These are the activations of a small neural network, seen along a few directions. Each row is one input.
Each table varies a few parts of the input and shows all the possible inputs, shuffled.
A made-up example of a description, with smaller parts first: ring(5) and (point or line(9) or (values(2) and line(6))).
Shared parts are said once, and a part with two or three values counts as separate values.

Other details of the inputs shift rows strongly along three fixed directions, in all tables alike. That doesn't count.

Table:
r1: +0.52 +0.98 -3.26 +0.61 +4.49 -0.90 +0.77 +0.75 -1.21 +3.37 -2.16
r2: +1.59 -0.26 +0.05 -0.27 +0.71 -1.99 -1.53 +4.28 +0.59 +0.01 -2.52
r3: +1.52 -2.23 -1.41 +1.36 -0.67 -1.26 -2.04 +4.93 +1.44 -0.40 -3.13
r4: -2.58 -0.53 +4.78 +0.96 +0.96 +1.02 -0.22 +3.75 -3.08 -6.75 +0.11
r5: +0.65 -2.34 -4.41 +0.57 +3.17 +0.00 +2.04 +0.50 -1.24 +2.61 -1.82
r6: -1.97 +1.24 +0.16 +0.10 +2.29 +0.77 +2.58 -3.00 -2.55 +1.37 +0.54
r7: +1.13 -2.17 -4.47 +1.91 +3.51 +0.48 -0.63 +2.14 -1.08 +3.77 -3.08
r8: -2.14 +0.31 +1.37 +1.22 +0.49 +1.53 +0.50 -1.74 -2.86 +2.79 +2.76
r9: +1.75 +2.18 +0.24 -2.47 -5.27 +0.20 -3.71 -3.57 +3.39 +2.38 +1.93
r10: -3.11 -2.52 +4.21 +0.70 -1.84 -0.44 -0.56 +2.50 -0.39 -7.20 +0.14
r11: +1.90 -0.41 +0.07 +0.01 -0.51 -2.74 +0.20 +2.75 +2.72 -0.79 -3.50
r12: +2.60 +1.34 -0.38 -3.57 -5.61 -0.93 -1.26 -4.26 +4.10 +1.87 +1.56
r13: -1.91 +0.38 +2.19 +0.00 -1.38 -0.20 +0.94 +0.72 -1.05 -6.57 -0.41
r14: +1.73 -0.34 -4.11 +1.78 +5.01 -0.08 +1.87 +3.08 -0.01 +3.46 -2.05
r15: -3.15 -1.21 +3.90 -1.11 -2.78 -1.40 -1.91 +0.67 -0.68 -6.52 +0.21
r16: -1.37 -1.23 +0.25 +0.75 +2.31 +2.09 +3.14 -2.53 -1.63 +1.30 +2.46
r17: +1.31 -2.52 -2.40 -0.25 -1.53 -1.73 -2.26 +3.11 +2.42 -1.56 -3.51
r18: -2.05 -0.74 +1.02 +0.96 +0.70 +0.57 +1.28 -2.59 -1.96 +2.17 +3.32
r19: +2.47 -0.49 -1.55 +0.29 -0.86 -1.79 +0.38 +3.07 +3.30 -1.33 -3.08
r20: -1.95 +2.44 +0.50 +0.85 +2.16 +2.86 +2.10 -3.19 -3.45 -0.52 +3.52
r21: +2.39 +3.28 +0.34 -2.57 -3.58 +0.27 -3.09 -3.01 +2.75 +2.04 +1.83
r22: -1.51 +2.28 +1.50 -0.13 +1.87 +1.33 +1.63 -1.42 -0.98 +1.63 +1.99
r23: -1.20 +1.55 +0.90 +0.84 +1.69 +3.62 +0.62 -3.25 -3.40 +0.40 +3.09
r24: +3.39 +1.01 +0.50 -2.54 -5.32 -1.28 -0.85 -3.70 +4.86 +2.46 +1.81
Each input here is: values(4) and ring(6).
Changing only the values(4) part turns r8 into r3. The same change can be made to r2. Which row results?
Answer: r4
Change only the ring(6) part in r9. List by row number the other rows that result.
Answer: r1, r6, r12, r15, r21
Change only the values(4) part in r19. List by row number the other rows that result.
Answer: r6, r11, r13

Table:
r25: +3.12 -0.41 -0.09 -2.96 -8.74 -1.88 -4.91 -0.24 +5.77 -1.86 -1.69
r26: +0.00 -1.37 +0.49 +2.07 +5.04 -0.89 +1.93 +6.15 -2.28 -3.11 -3.76
r27: +3.38 -0.95 -6.15 -0.88 -0.22 +0.88 +1.56 -2.77 +3.16 +6.98 +0.73
r28: +0.68 -1.76 -1.21 +2.22 +4.89 -0.33 -0.28 +6.15 -2.72 -3.00 -2.82
r29: +2.85 -0.80 -4.22 -1.31 -0.57 -1.48 +1.92 -2.86 +2.43 +7.18 +0.99
r30: +3.61 +3.04 -1.56 -2.81 -5.50 -1.84 -4.82 +1.64 +4.70 -0.79 -1.43
r31: -0.70 +0.23 +0.28 +1.27 +3.87 -1.53 +0.68 +4.90 -3.00 -4.63 -4.50
r32: +2.57 +0.90 -4.25 -0.84 +0.96 -1.34 +1.76 -2.75 +2.15 +6.02 -0.70
r33: -1.73 -1.32 +0.12 +1.68 +4.88 -2.30 -1.04 +5.00 -3.34 -2.60 -3.55
r34: +1.09 +2.92 +3.19 -2.22 -3.65 -2.14 -1.56 +2.20 +3.06 -4.10 -2.14
r35: -1.32 -4.70 -2.58 +1.52 +5.03 -3.44 +1.74 +3.75 -2.57 -0.82 -4.30
r36: +2.22 -0.91 -1.65 -0.69 +0.15 -3.68 +0.64 +2.99 +3.60 -0.10 -3.89
r37: -1.97 -0.77 -1.48 +0.89 +2.27 +5.34 +2.09 -5.62 -2.61 +5.85 +4.25
r38: -5.50 +0.20 +8.20 -0.17 -4.19 +4.91 +1.57 -5.83 -2.96 -4.40 +7.77
r39: -4.24 +2.77 +8.91 -0.06 -3.41 +2.89 -0.75 -1.35 -1.87 -8.20 +5.22
r40: +2.47 -0.95 -4.15 +0.31 -0.16 -1.85 -3.77 +3.70 +1.32 +2.04 -3.41
r41: -4.22 -4.14 +1.11 +2.03 +4.74 -0.29 +1.35 +0.79 -5.36 -0.94 -1.49
r42: +3.49 +2.82 +0.96 -2.72 -3.84 -3.33 -2.65 +1.61 +5.31 -2.51 -2.62
r43: -0.90 +1.52 +1.95 -2.36 -6.27 +1.42 -0.23 -5.74 +2.31 -1.70 +4.18
r44: -2.33 -1.83 +0.24 +2.35 +5.56 +0.50 +3.99 +1.96 -2.85 -1.84 -1.27
r45: +1.38 +1.96 -0.63 -1.26 -3.88 +3.12 -3.11 -3.52 +2.77 +3.30 +3.59
r46: -2.57 +1.16 +0.34 +0.83 +3.75 +3.04 +0.50 -5.16 -4.24 +6.56 +4.31
r47: -2.56 +1.44 +3.50 +0.66 +0.91 +0.36 -0.09 +0.68 -2.55 -2.03 +1.40
r48: -2.17 +0.91 +0.22 +1.45 +3.21 +2.78 +1.20 -4.36 -4.28 +6.77 +4.26
r49: +3.43 +0.25 -4.32 +1.22 +0.41 +1.35 -0.96 -0.92 +1.97 +9.37 +1.22
r50: -3.29 -3.27 +4.75 +0.51 -1.83 -2.09 -0.79 +3.10 -2.43 -6.69 -1.49
r51: -1.90 -1.07 -1.36 +0.91 +3.06 +3.02 +4.34 -4.28 -2.42 +4.51 +3.92
r52: -2.84 +1.16 +2.37 +0.82 -0.16 +0.63 +2.25 -1.88 -2.29 -4.98 +0.70
r53: +5.41 +0.41 -4.93 -0.09 +1.15 -1.78 -0.99 +4.74 +3.11 +1.22 -4.80
r54: +2.57 +2.57 +1.94 -2.36 -7.47 -0.06 -1.54 -2.09 +6.11 -5.49 +1.34
Changing only one part turns r51 into r43. The same change can be made to r44. Which row results?
Answer: r52
Describe the family of inputs behind these rows.
Answer: ring(5) and ring(6)
Change only the ring(5) part in r39. List by row number the other rows that result.
Answer: r28, r30, r33, r47
Change only the ring(6) part in r32. List by row number the other rows that result.
Answer: r33, r35, r41, r42, r46

Table:
r55: +1.23 -4.28 -2.57 -1.07 -2.82 -2.99 -2.97 +4.75 +3.65 -4.75 -5.30
r56: -0.65 +2.52 +4.11 -2.51 -2.97 +2.04 -1.40 -3.57 -0.28 +0.19 +5.32
r57: -0.43 -3.26 -4.75 +1.68 +5.84 -1.95 +2.98 -0.82 -2.66 +3.82 -2.46
r58: +1.06 +6.26 +3.78 -4.26 -6.95 +2.90 -0.31 -8.42 +3.75 +0.50 +5.17
r59: +2.95 -2.50 -2.56 +0.74 -0.47 -3.19 +0.25 +1.00 +2.20 +5.41 -2.33
r60: +6.01 +2.70 -1.21 -2.62 -8.68 -0.53 -4.27 -0.10 +7.64 -1.30 -1.04
r61: +2.88 -4.25 -2.03 -0.35 -3.29 -2.21 -2.07 +4.74 +5.73 -0.57 -3.65
r62: -0.11 +0.58 +2.53 -0.71 -3.10 +1.56 -0.74 -0.80 +0.90 -4.27 +3.23
r63: -1.53 +2.51 +4.76 -0.90 -3.20 +0.88 -3.08 -1.31 +0.27 -3.62 +1.08
r64: +1.66 +0.18 +0.54 -1.86 -5.27 +0.97 +0.31 -5.10 +5.80 +2.86 +3.68
r65: -1.61 -3.58 +0.85 +1.33 +0.14 +0.59 +0.37 +1.56 -0.69 +0.53 +0.27
r66: +2.19 -0.32 +0.18 -1.70 -0.93 -3.94 -0.35 +4.24 +2.64 -3.66 -3.11
r67: -1.00 -1.83 -2.76 +3.39 +5.28 +1.02 +2.13 +3.50 -2.96 +0.05 -1.43
r68: +0.98 -0.54 -3.39 +1.23 +4.72 +2.33 +1.19 -1.31 -2.69 +6.13 +2.09
r69: +1.42 -0.26 +0.91 -1.58 -0.45 -3.05 -0.15 +3.77 +1.31 -4.40 -3.40
r70: +2.49 +2.47 -2.92 -1.98 +1.65 +0.84 +0.91 -4.26 +0.99 +9.20 +3.09
r71: -5.21 +0.70 +6.39 +1.51 +0.37 +2.87 -0.38 -0.06 -4.84 -7.54 +1.64
r72: +1.41 +1.63 -1.26 -0.75 -0.45 -2.17 +0.70 +0.76 +2.04 +0.78 -0.85
r73: -0.03 +0.13 -0.89 -0.06 +4.46 -0.41 +0.68 +0.56 -2.24 +2.75 -1.23
r74: -0.26 +5.09 -0.93 -0.79 -0.18 +2.67 +0.94 -6.55 +0.54 +7.46 +4.37
r75: -3.33 +0.74 +4.69 -2.48 -6.84 +0.65 -2.53 -5.06 -0.79 -4.14 +4.31
r76: -5.33 +3.39 +6.50 +0.19 -1.98 +3.07 -0.71 -3.29 -3.14 -4.07 +4.55
r77: -4.57 +0.61 +3.75 +2.47 +0.99 +2.75 +1.46 +0.66 -3.96 -6.50 +1.12
r78: +2.45 +0.27 -0.80 -0.20 -3.35 -1.80 -3.49 +3.88 +3.29 -2.12 -1.48
r79: +3.74 -1.07 -5.31 -1.21 -1.88 -3.67 -1.72 -1.49 +2.82 +5.39 -1.92
r80: -1.81 +1.54 +0.70 +0.48 +4.14 +1.25 +1.26 -1.95 -2.81 +2.65 -0.09
r81: +1.88 +3.49 -1.32 -1.56 -1.51 +0.17 -0.58 -3.86 +2.37 +5.95 +2.68
r82: -1.16 -3.61 -3.44 +0.64 +2.94 -1.16 +1.51 +0.70 -1.14 -0.16 -2.65
r83: +0.60 +0.45 -2.96 +1.64 +2.94 +0.40 +2.38 +1.38 -0.65 +1.93 -1.81
r84: +0.39 -1.79 +0.64 +0.27 +1.36 -1.82 +0.54 +5.14 -0.80 -6.42 -3.73
r85: +0.80 -2.13 +0.17 +0.44 +1.30 -2.56 +0.64 +5.89 +0.08 -5.98 -3.46
r86: +0.73 -1.25 +1.92 -0.11 -2.95 -1.83 +0.81 -1.82 +2.84 -0.33 +0.74
r87: -5.66 +0.95 +5.53 +2.11 +0.36 +2.66 +0.07 +0.43 -4.37 -7.01 +1.82
r88: -0.57 -1.39 -2.51 +2.88 +5.74 -0.37 +3.30 +3.46 -2.49 +0.10 -2.17
r89: +2.61 -2.75 -2.82 +0.53 -1.38 -2.05 -0.76 +1.42 +1.94 +5.82 -1.96
r90: -0.37 +0.08 -2.02 +1.53 +5.96 +3.83 +1.70 -2.91 -4.51 +6.33 +2.48
r91: +0.65 -0.78 -3.58 +2.31 +5.91 +3.46 +2.63 -1.73 -3.65 +4.97 +1.23
r92: -1.27 -0.71 -1.48 +2.51 +6.23 +1.09 +3.39 +2.25 -4.44 -0.40 -2.58
r93: -1.79 -1.40 +2.62 +1.31 +0.62 -2.98 -2.63 +7.02 -1.21 -5.86 -3.28
r94: -0.07 +1.26 +1.08 -0.88 +1.46 +2.08 -0.93 -2.67 -1.70 +3.16 +2.60
r95: +4.03 -2.21 -4.20 -2.73 -6.35 -3.30 -4.60 +1.68 +5.60 +0.85 -3.02
r96: -5.41 +2.36 +4.07 +1.13 +2.61 +1.89 +3.57 -1.72 -4.36 -3.70 +1.52
Describe the family of inputs behind these rows.
Answer: ring(6) and (values(2) or ring(5))
Changing only the ring(6) part turns r68 into r70. The same change can be made to r87. Which row results?
Answer: r74
Changing only the ring(6) part turns r82 into r57. The same change can be made to r92. Which row results?
Answer: r58
Change only the values(2) part in r55. List by row number the other rows that result.
Answer: r61
Change only the ring(6) part in r84. List by row number the other rows that result.
Answer: r69, r73, r90, r91, r94
Change only the ring(5) part in r60. List by row number the other rows that result.
Answer: r62, r67, r77, r91
Change only the values(2) part in r86. List by row number the other rows that result.
Answer: r57
